Each row below holds a small network's activations on one input, seen along a few directions.
Each table varies a few parts of the input and shows all the possible inputs, shuffled.
A made-up example of a description, with smaller parts first: one of 6 places along a line, together with either a single point or one of 9 places around a ring or (one of 3 separate values, together with one of 5 places around a ring).
Shared parts are said once, and a part with two or three values counts as separate values.
In the rows, zero is written as 128.

Other details of the inputs vary at random and push rows far along two fixed directions, the same in every table; ignore that.

Rows:
x1: [162 115 121 124  98 115 161 120  81 118 155 124 102 132 114 138]
x2: [150 140 111 120 100 104 153 123  77 124 162 123 119 131 127 128]
x3: [128 122 130 181 166 135 103 170 153 142  87 127 116 126 113 127]
x4: [153 131 109 122  92 105 158 126  84 120 161 128 111 131 120 139]
x5: [138 136 145 118 102  97 164  82  85 112 160 134 110 131 112 138]
x6: [137 140 118 118 100  92 158 102  93 121 161 123 110 134 116 156]
x7: [146 148 136 134 118  99 151  99  70 124 154 122 113 127 122 122]
x8: [139 157 125 129 112  93 150  98  74 131 163 126 118 127 121 126]
x9: [130 123 128 182 158 132 104 167 152 144  92 133 117 127 105 125]
x10: [ 98  97 135  56 132 191  97  90 179 133 129 134 190 123 172  85]
x11: [ 90 114 128  45 136 185 103 109 187 128 120 122 191 125 187 106]
x12: [ 99 100 139  57 140 190  97  94 181 131 122 127 188 125 175  91]
x13: [123 134 121 169 154 131 102 167 153 145 100 130 128 126 119 125]
x14: [149 138 110 117  98 107 152 121  82 126 164 128 123 130 128 125]
x15: [163 120 124 128 110 112 163 128  80 116 148 113  96 133 121 144]
x16: [141 162 128 133 123  90 153 103  71 130 158 116 112 126 127 132]
x17: [105 134 149 167 153 119 110 135 173 128  94 145 117 129 103 148]
x18: [117 139 118 168 156 126 105 177 158 139  97 125 122 130 124 142]
x19: [112 143 138 179 168 122 102 148 154 141  92 131 118 124 114 131]
x20: [129 116 126 179 156 135 110 179 164 134  85 130 104 131 107 152]
x21: [124 137 122 173 158 127 106 169 147 144  97 127 124 126 119 130]
x22: [110  94 121  55 128 193 102 116 173 137 128 123 191 125 177  87]
x23: [140 141 149 124 113  91 167  90  84 110 153 125 104 130 115 145]
x24: [129 111 121 173 143 138 109 171 166 136  96 140 109 129 101 144]
x25: [139 141 132 112  93 106 159 103  79 111 161 130 120 129 125 120]
x26: [139 145 121 123 108  88 160 108  89 118 156 116 105 134 119 162]
x27: [131 113 135 185 161 136 108 174 159 137  81 131 104 127 101 141]
x28: [ 88 115 130  49 141 184 101 112 191 128 118 119 189 124 188 107]
x29: [116 114 122   6  91 166 143  64 121 116 175 119 187 127 190  94]
x30: [107 152 129 172 161 118  99 146 159 146 102 134 126 125 116 134]
x31: [136 138 117 116  99  94 156 102  97 120 163 127 113 132 116 154]
x32: [164 114 130 129 106 115 160 116  75 119 150 121 103 129 112 127]
x33: [163 111 129 128 102 116 160 114  74 121 153 125 103 128 110 125]
x34: [104 148 123 152 141 122 105 148 161 139 111 142 133 124 118 132]
x35: [113 138 134 169 153 126 102 139 152 142 103 141 124 124 111 123]
x36: [103 128 147 161 146 123 109 131 175 128 100 152 122 127 103 142]
x37: [119 111 125  12  98 169 136  52 118 127 178 122 189 125 187  87]
x38: [156 140 114 132 105  99 161 136  77 116 152 112 100 133 124 149]
x39: [104 140 139 166 155 129 105 163 169 126  88 134 123 125 121 136]
x40: [130 123 129 184 162 132 105 170 149 143  88 130 115 126 110 128]
x41: [123 130 117 162 145 132 104 160 150 146 110 137 131 124 116 120]
x42: [106  90 117  51 124 195 104 129 191 124 120 121 182 132 179 115]
x43: [138 139 131 110  91 108 158 102  82 111 163 133 123 127 125 118]
x44: [116  74 128  55 129 203 106 123 192 124 115 122 173 131 171 112]
x45: [ 98  95 147  59 144 195 100 108 187 122 111 125 183 126 177  95]
x46: [140 141 149 126 110  92 166  90  84 111 152 128 105 131 113 145]
x47: [138 159 123 119 106  94 153 109  82 122 159 123 119 126 129 131]
x48: [119 140 117 170 149 123 105 174 157 141 101 132 123 130 116 140]
x49: [153 133 111 124  93 104 158 129  82 119 159 124 109 132 119 141]
x50: [160 122 121 130 105 114 150 113  74 129 158 129 117 125 117 110]
x51: [165 115 132 130 114 116 161 120  74 118 146 114 100 130 118 130]
x52: [ 92 101 139  56 135 192 102 116 192 119 111 127 187 126 182 103]
x53: [161 122 123 127 105 115 152 112  72 129 156 125 117 127 120 111]
x54: [121 133 117 175 148 125 110 183 159 134  93 129 111 131 114 156]
x55: [113 128 139 163 144 133 103 143 159 134 102 150 126 125 111 120]
x56: [124 138 123 174 161 126 106 171 147 144  96 124 121 126 120 130]
x57: [113 134 143 175 156 130 100 155 164 133  90 142 120 126 109 127]
x58: [121 103 135   9  89 173 146  66 120 104 169 119 182 128 188  91]
x59: [108 156 130 181 167 113 102 152 154 147  96 132 120 125 115 140]
x60: [149 139 141 128 110 105 157 104  72 115 151 125 111 128 121 122]
x61: [131 105 128 167 144 142 109 159 158 138  98 142 115 125 104 129]
x62: [138 145 122 121 109  89 159 107  91 117 156 113 105 134 123 162]
x63: [138 143 120 119 104  91 156 105  95 119 158 119 109 134 118 158]
x64: [113 130 141 168 147 131 103 149 159 133  96 146 122 126 108 123]
x65: [118 141 117 173 153 124 106 177 155 140  97 129 121 130 119 144]
Each input here is: one of 5 places along a line, together with either one of 2 separate values or one of 5 places around a ring or one of 6 places around a ring.
Changing only the place on the line of 5 turns x31 into x62. The same change can be made to x61. Which row results? -> x51
Changing only the place on the line of 5 turns x13 into x21. The same change can be made to x63. Which row results? -> x26
Change only the place on the ring of 5 in x34. List by row number the other rows that result. -> x10, x37, x43, x55
List by row number the other rows that have the place on the line of 5 in common with x49. -> x1, x2, x5, x6, x8, x22, x25, x29, x33, x35, x53, x64
Change only the choice among 2 separate values in x31. List by row number the other rows that result. -> x36

Rows:
x66: [152 130 123 216 147 100 118 181 113 142 102 135  83 126  82 142]
x67: [112 105 150  84 132 174 109  92 154 128 126 138 173 122 154  80]
x68: [144 125 116  86  93 123 164 110  93 115 164 121 124 133 140 140]
x69: [ 72 121 127 119 160 168  76 142 233 141  86 146 168 129 145 131]
x70: [ 81 120 144 129 184 175  72 150 225 141  68 129 162 125 150 126]
x71: [153 117 131 179 130 111 135 155 110 129 115 132  89 130  92 144]
x72: [156 124 112  90 101 130 154 114  76 123 165 109 135 129 150 112]
x73: [120 158 135 211 145  79 120 156 137 132 104 145  81 127  75 164]
x74: [100 126 126  72 132 155 116 106 162 131 132 123 176 127 166 111]
x75: [144 146 120 114 110 115 144 107  73 133 160 123 135 122 139  99]
x76: [130 153 144 195 143  84 136 139 111 125 112 134  83 129  88 154]
x77: [152 107 125  85  90 129 164  99  91 107 162 118 124 133 135 134]
x78: [147 133 111  86  98 121 158 113  85 119 166 111 131 133 148 128]
What is each input in this table made of? -> either one of 2 separate values or one of 5 places around a ring or one of 6 places around a ring
Start at x78 and move only the place on the ring of 6, one step at a time. The first step leads to x68. Which rows follow, in order? -> x77, x71, x66, x72
List by row number the other inputs of the same sort as x67. -> x75
